Each row below holds a small network's activations on one input, seen along a few directions.
Each table varies a few parts of the input and shows all the possible inputs, shuffled.
Descriptions start from the smaller parts, as in this example, which fits no table here: line(4) and (point or ring(9) or (values(3) and ring(8))).
Shared parts are said once, and a part with two or three values counts as separate values.
(in the rows, 128 means zero)

Other details of the inputs shift rows strongly along two fixed directions, in all tables alike. That doesn't count.

A family of inputs:
row 1: [128 120 126 134  99 111 120 147 125 141 127 110]
row 2: [126 122 123 136  93 109 123 142 124 138 127 113]
row 3: [135 151 163 150 160 156 127 115 114 129 107 141]
row 4: [142 119 127 119 121  98 126 137 131 132 123  95]
row 5: [128 120 132 120 120 102 123 137 133 138 124  94]
row 6: [135 137 162 134 145 150 129  95 101 112 113 151]
row 7: [131 141 135 141 150 170 136 117 112 126 135 170]
row 8: [129 122 128 135 100 113 122 148 127 141 129 106]
row 9: [127 116 107 112 131 108 131 145 145 129 145 113]
row 10: [134 118 130 118 123 100 120 142 133 131 126  94]
row 11: [144 109 191 135 131  93 221  94  56 202 175 130]
row 12: [121 116 109 115 118 106 136 135 146 134 140 123]
row 13: [120 121 104 127 102 118 136 148 139 137 147 129]
row 14: [134 120 131 121 121 101 122 136 134 135 127  92]
row 15: [119 121 101 132 111 122 133 152 137 144 145 121]
row 16: [139 138 164 137 152 153 126  96 110 121 109 145]
row 17: [125 114 110 116 129 110 139 142 146 130 144 111]
row 18: [117 115 106 113 107 103 136 128 137 126 146 130]
row 19: [130 141 141 127 164 161 141 104 121 122 127 160]
row 20: [121 121 110 113 123 109 137 138 147 136 141 115]
row 21: [134 140 160 132 142 149 127  91  99 112 115 153]
row 22: [107 142  77 112 126 162  43 135 185  38  79 148]
row 23: [117 115 108 115 117 105 135 135 142 131 140 126]
row 24: [136 117 108 114 131 104 144 137 138 135 146 115]
row 25: [118 126 110 130 125 110 138 151 152 144 139 119]
row 26: [120 118 109 114 128 109 135 140 146 136 143 113]
row 27: [127 136 139 127 156 158 140  99 114 115 130 168]
row 28: [137 143 163 133 156 154 128 101 108 123 107 142]
row 29: [129 142 132 143 144 168 139 111 110 124 135 172]
row 30: [125 116 131 122 108  98 124 132 130 133 122 107]
row 31: [133 143 136 142 151 172 137 118 114 126 136 165]
row 32: [122 121 101 133 110 121 133 148 141 142 146 122]
row 33: [116 152  93 137 119 173  28 152 170  58  61 122]
row 34: [140 145 155 152 144 166 124 112 103 129 115 145]
row 35: [138 146 162 132 158 157 125 102 111 120 108 138]
row 36: [127 123 127 134  94 111 124 145 126 137 128 111]
Each input here is: values(2) and (point or line(6) or line(11)).
- Changing only the values(2) part turns row 15 into row 33. The same change can be made to row 26. Which row results? => row 5
- Which other rows does row 11 become when the values(2) part takes its other values? List them by row number. => row 27
- Which other rows does row 30 become when the values(2) part takes its other values? List them by row number. => row 23

A family of inputs:
row 37: [133 137 134 129 156 153 143 111 119 120 135 159]
row 38: [135 139 155 134 152 146 125 109 112 121 114 138]
row 39: [121 116  99 124 100 110 128 151 143 133 146 118]
row 40: [125 118 125 121 108  96 120 144 142 135 123  93]
row 41: [124 119 122 121 108  99 117 145 142 134 120  95]
row 42: [131 141 134 137 152 162 137 117 117 127 132 159]
row 43: [118 151  92 129 123 172  20 146 177  41  56 125]
row 44: [140 140 155 133 152 148 128 107 108 118 115 141]
row 45: [132 135 132 126 152 158 138 108 113 117 136 158]
row 46: [129 113 118 116 102  98 117 140 133 128 127  97]
row 47: [129 117 120 128  95 102 117 149 132 133 128 100]
row 48: [118 117 104 117 113 104 131 147 153 134 140 113]
row 49: [147 107 181 140 122  85 223 116  63 220 183 113]
row 50: [135 136 133 129 155 157 136 107 118 117 134 160]
row 51: [137 144 156 139 152 154 125 111 112 126 112 137]
row 52: [129 141 133 138 155 159 138 115 120 126 131 157]
row 53: [125 119 120 128 105  99 120 147 138 138 123  96]
row 54: [130 143 135 134 157 161 136 115 122 126 130 157]
row 55: [109 116 105 119  97 101 129 139 148 133 135 125]
row 56: [128 137 136 130 159 156 137 111 121 120 132 158]
row 57: [117 117 126 124  92  93 120 136 136 134 118 106]
row 58: [120 115  99 124 104 108 131 152 144 136 144 117]
row 59: [131 113 119 119 104  95 120 139 137 130 127  98]
row 60: [129 140 136 133 158 159 138 113 123 125 130 156]
- What do these inputs look like to the network? => values(2) and (point or line(11))
- Which other rows agree with row 55 in the values(2) part? List them by row number. => row 37, row 39, row 42, row 45, row 48, row 50, row 52, row 54, row 56, row 58, row 60
